These are the activations of a small neural network, seen along a few directions. Each row is one input.
Each table varies a few parts of the input and shows all the possible inputs, shuffled.
A made-up example of a description, with smaller parts first: one of 2 separate values, together with either a single point or one of 11 places along a line or (one of 5 places around a ring, together with one of 6 places along a line).
Shared parts are said once, and a part with two or three values counts as separate values.
In the rows, zero is written as 128.

Other details of the inputs vary at random and push rows far along two fixed directions, the same in every table; ignore that.

Table:
r1: [138 129 134 137 135 135 119 142 123 138 132]
r2: [127 112 130 127  93 139 151  85 139 126  90]
r3: [130 105 119 125  96 131 165 101 141 151 107]
r4: [122 130 138 128 134 128 119 122 117 119 135]
r5: [130 118 131 124 123 132 120 136 119 138 150]
r6: [125 129 127 124 141 128 118 119 118 119 137]
r7: [142 136 130 132 135 134 122 141 127 138 135]
r8: [124 130 136 126 131 134 112 137 123 119 137]
r9: [125 132 130 121 129 130 116 130 125 121 131]
r10: [124 136 130 122 134 132 119 128 119 119 134]
r11: [133 133 125 121 130 135 120 135 127 117 138]
r12: [141 117 134 139  96 137 149  95 139 138  85]
r13: [126 119 134 126 122 126 126 137 123 140 146]
r14: [ 89 177  97 127 115  41 209 155 156 155  62]
r15: [129 121 121 121 139 127 130 130 122 143 153]
r16: [143 133 129 133 140 131 119 134 126 138 135]
r17: [126 133 130 125 133 131 119 120 117 119 134]
r18: [139 126 141 138 134 135 121 141 125 138 132]
r19: [128 134 127 122 128 135 114 134 123 119 135]
r20: [135 115 138 141  93 139 160 114 150 153  92]
r21: [127 114 131 125  87 139 148  97 144 128  88]
r22: [121 132 132 124 133 132 118 128 118 120 133]
r23: [131 135 127 120 129 138 113 132 125 118 138]
r24: [122 128 136 127 139 126 117 121 118 119 137]
r25: [133 129 124 121 134 136 118 133 130 117 140]
r26: [122 120 127 135 138 128 122 128 130 119 140]
r27: [127 134 126 121 139 128 119 118 121 119 138]
r28: [133 110 118 132  99 142 152  93 152 123 104]
r29: [138 114 134 140  93 144 155 113 146 151  94]
r30: [128 127 129 125 130 134 116 137 123 117 136]
r31: [127 122 125 129 133 130 119 134 130 116 136]
r32: [126 119 123 130 138 130 119 133 128 118 135]
r33: [136 131 140 139 140 126 116 130 120 132 129]
r34: [127 120 131 130 136 130 117 137 129 116 141]
r35: [120 130 137 124 133 126 115 134 124 121 134]
r36: [127 113 125 125 135 129 129 128 120 144 147]
r37: [130 127 124 123 134 134 117 135 127 117 138]
r38: [138 138 130 135 140 125 117 130 119 132 128]
r39: [127 125 126 125 133 131 119 135 128 118 134]
r40: [127 131 127 121 142 129 118 117 120 118 139]
r41: [140 132 129 136 140 128 120 137 124 139 132]
r42: [ 83 188 101 127 159  32 172 188 133 148 105]
r43: [143 137 132 130 133 132 122 132 124 133 132]
r44: [121 127 129 126 140 126 119 119 118 120 133]
r45: [123 132 128 124 128 132 116 136 123 120 132]
r46: [128 136 130 120 135 135 118 125 120 118 138]
r47: [126 128 133 126 131 130 119 140 124 118 136]
r48: [127 100 128 128  94 130 166 100 143 151 104]
r49: [127 134 129 119 130 131 117 128 127 121 134]
r50: [132 126 122 125 135 133 119 133 132 115 142]
r51: [140 133 131 135 135 134 120 142 124 138 134]
r52: [131 130 126 123 129 135 119 136 124 117 136]
r53: [ 73 181  91 115 148  28 179 191 135 153 125]
r54: [127 122 120 132 138 132 120 127 130 118 141]
r55: [128 135 129 122 136 133 118 119 118 118 139]
r56: [121 125 136 127 140 127 118 119 118 119 137]
r57: [125 115 138 128  89 142 153  94 141 126  91]
r58: [141 139 131 133 140 128 116 127 121 131 132]
r59: [129 109 131 129  92 140 151 104 149 124  94]
r60: [138 128 132 138 138 129 119 136 124 139 129]
r61: [123 120 128 131 139 126 122 135 130 119 136]
r62: [124 120 122 134 137 131 121 127 129 119 139]
r63: [131 124 119 126 139 132 120 131 131 117 140]
r64: [129 125 122 127 134 131 120 135 130 116 138]
r65: [134 113 124 121  82 136 158 104 144 145 110]
r66: [137 132 132 137 134 136 123 145 127 144 137]
r67: [138 129 142 136 134 130 120 134 121 133 131]
r68: [140 112 136 141  97 134 156 105 147 146  87]
r69: [138 135 131 134 135 137 124 143 129 144 140]
r70: [128 123 120 128 138 130 121 133 129 117 137]
r71: [123 130 132 127 133 131 118 121 116 119 133]
r72: [125 132 127 123 140 127 117 120 117 119 137]
Each input here is: one of 4 places along a line, together with either one of 2 separate values or one of 5 places along a line or one of 11 places along a line.
Question: Changing only the place on the line of 4 turns r58 into r33. The same change can be made to r28. Which row results?
Answer: r26
Question: Changing only the place on the line of 4 turns r32 into r61. The same change can be made to r21. Which row results?
Answer: r35
Question: A walk changes only the place on the line of 4. It starts at r20 and steps to r29. List the rest of the walk in order.
Answer: r66, r69
Question: Which other rows does r49 become when the place on the line of 11 takes its other values? List them by row number.
Answer: r11, r23, r25, r27, r28, r40, r46, r50, r55, r63
Question: A walk changes only the place on the line of 5. It starts at r29 and steps to r1. List the rest of the walk in order.
Answer: r60, r42, r12
Question: A walk changes only the place on the line of 11. It starts at r6 and steps to r72. List the rest of the walk in order.
Answer: r17, r10, r9, r19, r52, r37, r64, r70, r54

Table:
r73: [153 127 140 143 162 154  81 145 113 119 162]
r74: [120 118 118 120 114 120 144 108 135 123 108]
r75: [147 115 146 134 126 154 114 113 117 134 133]
r76: [121 131 129 125 115 127 135 110 137 114 109]
r77: [119 106 116 126 103 129 153 130 150 133 120]
r78: [146 111 145 134 116 149 126 109 125 142 124]
r79: [ 63 194  93 113 145  26 190 171 144 128  92]
r80: [105 165 121 123 200 101  84 179 103 105 177]
r81: [118 138 127 126 105 112 161 124 134 151  99]
r82: [125 116 116 120 105 129 155 120 145 143 126]
r83: [143 125 132 135 107 141 138 120 140 130 102]
r84: [131 158 131 127 178 121  77 185  99 125 183]
r85: [158 112 146 136 118 160 107 121 129 129 132]
r86: [131 103 122 128 117 138 139 110 131 135 137]
r87: [148 111 144 142 131 155 110 107 119 135 132]
r88: [120 123 123 124 108 124 143 107 135 118 111]
r89: [127 125 129 120 123 137 119 115 121 112 129]
Question: What do these inputs look like to the network?
Answer: either one of 3 separate values or one of 6 places along a line or (one of 2 separate values, together with one of 4 places along a line)
Question: A walk changes only the place on the line of 6. It starts at r74 and steps to r88. List the rest of the walk in order.
Answer: r89, r79, r76, r80
Question: Which other rows belong to the same alternative as r75? List them by row number.
Answer: r73, r78, r81, r83, r84, r85, r87

Table:
r90: [122 125 121 128 145 113 131 127 122 140 145]
r91: [138 141 139 137 142 123 123 138 115 150 132]
r92: [120 126 130 129 142 114 126 140 118 140 145]
r93: [165  80 141 137 110 194 103  83 132 114 136]
r94: [101 154 120 124 152  82 140 171 121 146 142]
r95: [124 161 123 140 156  97 127 166 128 136 123]
r96: [163  88 150 137 101 193 102 103 133 116 132]
r97: [127 122 128 133 138 128 120 140 131 121 135]
r98: [ 96 154 118 119 156  87 127 151 118 114 136]
r99: [119 133 133 120 130 130 115 129 121 112 134]
r100: [132 127 124 121 127 130 128 140 124 143 147]
r101: [103 133  99 113  34  97 235  79 185 138  19]
r102: [130 152 136 130 144 120 114 131 116 122 121]
r103: [134 130 119 126 131 133 121 150 135 124 142]
r104: [147  94 139 126 112 178 107  73 122 105 130]
Question: What do these inputs look like to the network?
Answer: one of 3 separate values, together with either a single point or one of 4 places along a line
Question: Changing only the choice among 3 separate values turns r97 into r92. The same change can be made to r103. Which row results?
Answer: r100
Question: List by row number the other rows that have the choice among 3 separate values in common with r101.
Answer: r98, r99, r102, r104
Question: Which other rows does r94 become when the choice among 3 separate values takes its other values? List them by row number.
Answer: r96, r99

Table:
r105: [132 132 137 128 150 133 103 125 112 117 145]
r106: [118 133 119 126 128 110 146 112 134 123 113]
r107: [124 139 129 129 119 117 142 126 130 140 114]
r108: [131 136 132 131 111 128 141 129 136 134 104]
r109: [119 122 123 133 123 113 149 125 134 139 116]
r110: [121 133 116 128 125 115 143 123 142 118 112]
r111: [183  49 166 142  63 231 115  37 137 127 106]
r112: [105 122 117 109 109 112 150 119 132 126 128]
r113: [126 130 124 127 119 119 146 124 132 145 116]
r114: [137 125 132 128 143 136 112 135 113 137 154]
r115: [116 124 121 110 134 127 112 145 122 114 162]
r116: [139 125 128 129 143 138 110 145 122 131 153]
r117: [127 141 129 130 115 121 142 136 136 135 107]
r118: [138 134 144 131 142 140 103 133 109 131 145]
r119: [124 140 131 131 124 114 134 118 127 124 101]
r120: [121 123 119 134 120 115 149 135 142 135 113]
r121: [136 124 132 128 147 135 109 136 113 136 157]
r122: [135 135 142 130 143 136 105 136 110 131 146]
r123: [120 130 123 120 143 138 102 132 120  98 149]
r124: [137 130 129 128 142 136 109 147 121 133 150]
r125: [140 127 129 129 141 139 110 145 121 132 153]
r126: [124 130 132 122 147 135 106 122 113 109 149]
r127: [125 134 126 128 120 116 145 126 130 141 115]
r128: [122 139 124 128 123 116 140 128 138 120 106]
r129: [128 135 124 129 117 120 143 135 137 136 114]
r130: [126 122 120 134 119 119 148 133 142 134 116]
r131: [137 124 127 132 145 137 108 144 124 129 155]
r132: [127 141 128 132 120 118 134 127 134 119  98]
r133: [138 136 136 131 140 139 104 146 120 126 148]
r134: [135 122 131 131 146 135 110 133 117 135 156]
r135: [121 123 122 133 121 113 151 123 135 140 116]
r136: [105 133 116 117 121 114 143 112 131 111 113]
r137: [114 136 118 122 122 118 142 125 139 112 111]
r138: [120 125 124 134 123 117 146 134 143 133 112]
Question: What do these inputs look like to the network?
Answer: one of 2 separate values, together with either a single point or one of 5 places along a line or one of 11 places along a line
Question: Changing only the choice among 2 separate values turns r138 into r111. The same change can be made to r137. Which row results?
Answer: r126
Question: Which other rows does r124 become when the place on the line of 11 takes its other values? List them by row number.
Answer: r108, r116, r117, r120, r125, r129, r130, r131, r133, r138
